A small network was shown many inputs. Here are its activations along a few directions, one row for each input.
Each table varies a few parts of the input and shows all the possible inputs, shuffled.
A made-up example of a description, with smaller parts first: ring(8) and (point or (values(2) and line(4)) or ring(11)).
Shared parts are said once, and a part with two or three values counts as separate values.
(in the rows, 128 means zero)

Other details of the inputs vary at random and push rows far along two fixed directions, the same in every table; ignore that.

Rows:
x1: [122 149 138 116 115 120 118 131 116 154 140 143]
x2: [202 159 125 154 185 112 154 110 153  78  77  57]
x3: [ 44 100 106  55 142 154 100 172 171 134 204 161]
x4: [209 146 141 150 149  82 163 102 162  81  53 118]
x5: [198 165 134 161 147 121 157  99 132 136  78  76]
x6: [ 92 147 175 176  87 136 108 127  43 223 155 125]
x7: [ 35 108 101  67 159 157 112 177 132 128 176 197]
x8: [190 202 196 241  92 116 108  85  31 208 116  83]
x9: [ 36 108 138 102 122 170  75 158  89 221 241 151]
x10: [ 99 141 146 137 129 136 136 148  78 129 130 127]
x11: [ 78  84 143 121 101 153  77 162 126 182 201 163]
x12: [182 143  82 237  76  86 134  22  58 161 136  74]
x13: [207 137 160 168 141  93 145  90 159 127 100  85]
x14: [136 113 144 137 104 124 108 144 115 144 129 165]
x15: [130  91 109  90 137 109 142 169 168  49  74 151]
x16: [102  82  55  94 146 142 117  46 166  29 100 125]
x17: [ 73 116  88  59 170 173 140 180 150  80 156 151]
x18: [116 119 155 118  92 120 131 140 106 141 121 140]
x19: [157 132  68  61 185 123 179 149 247  12  59 119]
x20: [ 94 152 184 174  62 127 107 125  63 220 160 130]
x21: [ 89  91 104  52 144 152 146 164 181  92 157 177]
x22: [225 132 125 147 130 109 157 116 171  87  51  96]
Description of these inputs: values(2) or (line(4) and line(5)).

Rows:
x23: [106 132 154 162  87 158  98 111  93 224 207 119]
x24: [169 121 112 121 139  92 150 110 170  57  54 112]
x25: [ 50 110  76  78 131 153 134 164 135 129 192 166]
x26: [191 146 124 146 166 107 139  90 167  92  78  88]
x27: [ 78 118 186 134 102 147 103 188  79 218 205 166]
x28: [119 108 107  98 124 116 129 123 153 100 124 156]
x29: [167 118  98 127 121 105 154 116 171  93 100 119]
x30: [177 151  88 151 152 102 167 115 153  93  87  92]
x31: [ 35  90 107  42 152 188 113 160 157  97 171 178]
x32: [216 169 191 190 117 102 129 136  96 188  91  91]
x33: [ 65  93  93  77 140 166 107 162 161 127 206 156]
x34: [146 133 151 176  57 123 120  93  89 212 158 121]
x35: [152 133 155 186 101 140 104 102  91 213 179  95]
x36: [ 60 104 119  44 151 154 113 227 162 115 172 194]
x37: [196 141 144 201  80 102 132  86 111 175 113  97]
x38: [103 119 122  91 150 141 124 122 156 105 122 123]
x39: [100 127 101 111 149 121 131 146 126  90 123 129]
x40: [ 95 147 135 163  78 143 121 116  64 224 195 128]
x41: [ 96 134 180 159  92 174  89 110  70 205 181 129]
x42: [109  82 102  88 141 138 129 152 151  65 113 165]
x43: [ 70 106 149 132 114 160  75 131  86 205 222 155]
x44: [ 27 102  89  60 149 170 127 177 129  88 168 187]
x45: [202 122 116 150 140  82 143  99 151  84  70 109]
x46: [147 150 100 129 158 103 153 114 140  87  97 115]
x47: [187 141 109 131 152 119 154  98 179  99  94  80]
x48: [197 161 180 199 113 134 114  79  90 158 100  70]
x49: [140 137 165 173  67 116 108  85  77 204 148 132]
x50: [178 147 154 127 153 100 157 164 160  97  85 111]
x51: [187 174 161 209 107 117 133  90  62 153  93  79]
x52: [139 136  83 109 171 104 149 133 154  60 102 124]
x53: [136 133 177 182 107 136  89 100  73 201 156  97]
x54: [ 87 148 162 164  83 159 107 118  40 203 172 137]
x55: [ 89 133 177 158  93 154  84 109  76 212 184 121]
x56: [151 119 120 119 124 103 140 111 152  84  76 121]
x57: [194 135 119 144 131  85 149  92 158  84  67 110]
x58: [191 133 132 141 123 111 152  96 144  76  49 108]
x59: [102 118 100 114 157 120 133 147 122  95 122 131]
x60: [ 96  91  99  87 137 121 126 147 166  74 111 161]
x61: [116 151 193 158  89 143  96 166  78 237 171 149]
x62: [160 170 200 174  91 125 114 144  83 222 135 119]
x63: [ 52 102 109  63 146 161 107 141 152 130 187 169]
x64: [163 134 105 115 150 128 151 105 179 105 109  95]
x65: [113  94  80  80 126 126 145 143 181  86 134 155]
x66: [165 129 103 129 156 127 143 114 180 101 112  98]
x67: [204 149 161 202  87  89 118  76  93 162 103  96]
x68: [177 140 111 117 176 110 146  99 184  68  80  96]
x69: [ 49 110  76  83 133 151 133 167 136 127 194 167]
x70: [101  95 106  82 132 141 135 145 158  66 110 166]
x71: [195 132 117 150 134  85 145  94 159  86  65 113]
x72: [ 54 101 110  66 147 161 103 144 151 127 189 169]
x73: [150 124 102 101 176 120 130 121 181  67 109 114]
x74: [ 92 126  81  80 163 124 145 142 150  79 130 151]
x75: [203 131 142 201  86  99 130  91 103 173 118  93]
x76: [153 128 149 188  61 120 108 105  86 202 167 118]
x77: [ 44  97 118  66 142 165 101 151 145 123 176 159]
x78: [174 123 116 114 135 114 160 106 163  55  47 120]
x79: [ 54  80 113  83 113 162 108 161 132 110 160 195]
x80: [168 123 112 112 136  94 155 105 170  62  50 112]
x81: [178 164 107 141 155  92 165  93 138  90  68  94]
x82: [108 122 134  69 158 127 154 190 175  93 120 155]
x83: [113 122  91 113 162 116 135 140 127  99 135 140]
x84: [172 150 156 124 152 102 165 157 163 102  81 113]
x85: [ 59  80 113  80 111 161 104 165 128 103 167 190]
x86: [ 55 108 121  36 148 157 122 218 165 122 165 196]
x87: [ 54  69 107  81 121 139 101 166 131 114 169 184]
x88: [151 165 209 173  88 120 131 135  81 220 138 114]
x89: [171 156 113 155 156  94 155 108 134  83  58  88]
x90: [110 114 120 102 155 137 112 134 154  95 131 121]
x91: [ 42 129 143 138  93 151  97 141  58 197 199 154]
x92: [ 37  89 107  45 153 188 110 163 156  94 173 178]
x93: [ 93 132 103 100 145 124 143 133 128  99 115 132]
x94: [186 160 176 201 116 116 113  74 101 171  96  67]
x95: [122 162 165 179  87 145 123  99  45 195 138 115]
x96: [ 59 113 163 133 102 187  80 134  82 195 201 157]
x97: [182 150  87 148 150 100 164 119 149  87  94  87]
x98: [189 128 125 148 127  87 139 104 149  75  59  99]
x99: [195 134 135 147 166 128 139 102 147  80  67  83]
x100: [132 147 162 193  99 140 113 112  39 190 146 114]
x101: [153 161 207 187  94 119 123 143  82 217 141 117]
x102: [156 149  99 120 164  99 163 115 150  59  58  96]
x103: [164 147 130  84 162 113 160 168 182  90  70 129]
x104: [125 157 164 194  93 143 114 108  47 192 141 117]
x105: [162 132  82 138 157 107 160 130 144  94 110 103]
x106: [ 44 111  89  87 146 144 117 161 125 121 182 181]
Q: Changing only one part turns x94 into x55. The same change can be made to x26. Which row results?
A: x68
Q: Changing only one part turns x51 into x104. The same change can be made to x67. Which row results?
A: x71
Q: Describe the family of inputs behind these rows.
A: line(6) and (values(2) or (values(3) and line(4)))
Q: A walk changes only the line(4) part. It starts at x35 and steps to x43. List the rest of the walk in order.
A: x53, x99
Q: Which other rows does x88 become when the values(2) part takes its other values? List them by row number.
A: x103
Q: Which other rows does x84 become when the line(6) part takes its other values? List them by row number.
A: x27, x50, x82, x88, x101
Q: Which other rows does x92 become when the line(6) part takes its other values? List them by row number.
A: x31, x41, x48, x96, x99

Rows:
x107: [ 67 115 124 139 123 153  80 111  90 204 238 141]
x108: [211 113 130 189  98  93 125  73 128 110  74  79]
x109: [175 170 117 194 161  97 149  75  86 108  76  64]
x110: [ 57  74 144  26 155 151 101 231 176  78 140 215]
x111: [ 77 108 166  49 142 151 123 200 168 100 133 187]
x112: [173 175  98 168 157  97 161  78 121  73  48  73]
x113: [133 137 157 209  97 146  92  78  60 220 187  75]
x114: [201 167 116 186 130 127 142  66 118 113  83  70]
x115: [177 155 121  73 164  99 186 191 195  77  68 124]
x116: [ 69 112 125 132  78 178 103 107  73 197 199 160]
x117: [ 43 115 138  20 182 177 114 224 182  88 155 186]
x118: [ 59  95  73  78 145 165 116 138 168  95 172 138]
x119: [203 121 107 151 128  96 164  71 177  62  51  75]
x120: [212 180 203 160 175 113 138 136 126 132  69  67]
x121: [171  91  73 114 148 112 145 115 170  25  67 137]
x122: [ 59 141 139 155  70 143 105 101  31 208 178 143]
x123: [149 107 117  84 160  96 159 219 193  75  81 169]
x124: [200 136 107 151 129 107 160  65 163  92  60  64]
x125: [ 43  68  64  46 131 169 128 155 164  60 172 203]
x126: [122 151 149 189  88 136  90  70  80 232 189 106]
x127: [108 144 198 155  70 130 125 184  85 240 177 166]
x128: [106  98 143 163  63 122  69  98  81 208 199 158]
x129: [152 123  81 133 182 141 146 106 147  71 110 103]
x130: [ 91 114 151 157  59 133  89  86  83 219 210 153]
x131: [206 175 201 138 139 113 148 127 139 135  47  89]
x132: [189 141 124 190 107  74 135  81  86  95  53  98]
x133: [122 138 124  78 189 125 156 221 166 106 144 139]
x134: [ 75 108  83  92 134 119 148 127 132  60 112 163]
x135: [128 142 156 179  66 129  98  62  74 241 181 116]
x136: [ 63 127 110  44 169 149 145 241 179 113 166 180]
Q: Changing only one part turns x130 into x135. The same change can be made to x127. Which row results?
A: x115
Q: Describe the family of inputs behind these rows.
A: line(5) and (values(2) or line(4))
Q: Which other rows does x119 become when the line(4) part takes its other values? List them by row number.
A: x125, x130, x134
Q: Which other rows does x125 become when the line(5) part takes its other values? List them by row number.
A: x114, x116, x121, x129
Q: Which other rows does x112 become when the line(4) part takes its other values? List them by row number.
A: x114, x118, x126
